Each row below holds a small network's activations on one input, seen along a few directions.
Each table varies a few parts of the input and shows all the possible inputs, shuffled.
A made-up example of a description, with smaller parts first: one of 5 places around a ring, together with either a single point or one of 9 places along a line or (one of 3 separate values, together with one of 4 places along a line).
Shared parts are said once, and a part with two or three values counts as separate values.

Other details of the inputs shift rows strongly along two fixed directions, in all tables alike. That doesn't count.

Table:
R1: [  6.2  -9.0 -34.7  79.0 -12.4  -6.1  18.5 -13.0 -26.0 -10.4  12.1  32.6
  31.0]
R2: [ -7.9  12.7  31.0 -73.2  -1.7  -2.7 -10.8   0.5  29.8   0.8  -3.9 -32.8
 -10.4]
R3: [ -3.0 -32.2   7.6   2.1  15.3   0.2 -17.9 -19.7  22.6  -6.1  25.6  -4.7
  -2.4]
R4: [ 12.7  52.3 -10.2 -15.8 -15.0  18.1  -1.4  37.3 -20.4  12.1 -41.7  -2.6
   8.2]
R5: [ 17.0  -5.0 -11.9  35.3   4.2  -8.9  11.4 -11.1 -17.8  -1.9   6.1  27.8
  -0.8]
R6: [-12.8 -16.8  26.2 -65.4  -9.3  -7.5 -24.4 -13.0  22.3   8.6  18.3 -33.9
   3.2]
R7: [ -8.8 -27.4  23.4  -1.3  -4.0  -7.7 -17.0 -14.5  16.2   1.7  24.9   0.6
 -13.5]
R8: [  5.9  27.2 -15.8  26.1   5.8  15.7  25.4  30.7 -23.6  -4.9 -37.4  10.8
  -0.4]
R9: [ 17.9  33.5  18.4 -29.6  -7.6  12.6  -1.6   4.3  -3.8   8.3 -16.5  -1.1
  -3.3]
R10: [ 24.5  43.5 -36.2  13.3  -5.3   9.2  18.9  22.9 -36.8   9.2 -35.0  14.2
  16.8]
R11: [-21.9 -49.3   2.6  27.3   7.6 -20.2  -3.5 -38.0  25.9 -19.3  36.6  -4.6
  -0.3]
R12: [-11.2  -0.2  19.7 -67.4  32.2  23.8 -29.1  24.4  20.2  15.0  -8.3 -31.0
 -25.9]
R13: [  1.3 -16.5 -16.2  50.5  -3.0 -26.0  25.5 -22.0  -9.3 -13.2  14.6  23.9
   1.9]
R14: [  9.5  48.4  -2.8  -6.1 -11.2  12.9  11.6  31.1  -9.2  -3.0 -42.6   1.3
  -6.5]
R15: [-29.5 -61.4  -1.1  25.3   4.3 -13.3  -5.6 -19.8  10.0   3.2  47.2  -0.4
   2.3]
Each input here is: one of 3 separate values, together with one of 5 places along a line.
The inputs of R1 and R15 match in every part but the place on the line of 5. If R11 is changed in the same way as R1 into R15, which row does it become?
Answer: R8
Start at R12 and move only the place on the line of 5, one step at a time. The first step leads to R3. Which rows follow, in order?
Answer: R5, R7, R9

Table:
R16: [  6.2  13.6 -34.6  58.2  18.2   0.8  23.4  15.7 -11.1  -7.6 -33.5  19.2
 -12.6]
R17: [  9.7   4.2  -9.7  45.7  -8.7 -23.6  45.4 -19.5 -24.5 -13.2   8.3  32.9
   7.6]
R18: [-10.2  10.2  28.3 -33.5 -19.7   9.8 -16.9  -1.8  13.5  13.3   7.1 -10.0
   1.1]
R19: [-24.4 -52.7   9.8  -8.1  33.8  -1.5 -30.9  -5.7  35.1   6.6  33.4  -6.9
 -36.3]
R20: [ -5.2  -4.1 -10.5  68.7  -8.5  -5.7  35.9   7.5 -26.9 -23.1 -12.1  21.1
   7.6]
R21: [ -0.5   4.4   6.2 -38.6 -25.0 -28.7  -9.8 -12.6  19.3  -1.6   8.3 -13.5
   5.7]
R22: [ 26.5  20.6  -2.9  32.7 -12.8  -2.3  30.1   4.2 -41.2   8.4  -6.3  36.9
   2.5]
R23: [  2.6  28.1 -22.6 -72.9  29.1  42.7 -34.4  40.5  -3.5  33.8 -27.7 -42.9
   9.9]
R24: [-32.0 -77.5  31.5   5.1   3.4 -13.8 -19.2 -13.8  21.7  -6.3  57.7  -8.8
 -19.1]
R25: [ 13.8  78.9  -7.3 -13.6 -24.0  18.8  21.9  31.5 -12.7  -0.8 -52.1   0.5
  18.4]
R26: [  1.9 -12.0 -58.7  59.9   1.9   1.2  20.0  -6.2 -30.6  -4.0  -2.5  14.5
  39.5]
R27: [  5.0  -1.6  15.3 -21.7  17.7   2.6  -6.0 -16.3  27.6 -19.8  -1.0 -19.2
  -9.2]
R28: [ 22.7  43.9  27.5 -73.0  27.0  39.0 -29.7  26.5  14.9   8.8 -40.3 -24.7
 -13.4]
R29: [-16.1 -56.0  27.6  -8.8 -32.5 -39.4 -29.7 -50.0  18.2   5.5  60.7   0.9
  -1.7]
What do these inputs look like to the network?
Answer: one of 2 separate values, together with either a single point or one of 6 places along a line
The inputs of R20 and R24 match in every part but the choice among 2 separate values. If R25 is changed in the same way as R20 into R24, which row does it become?
Answer: R18
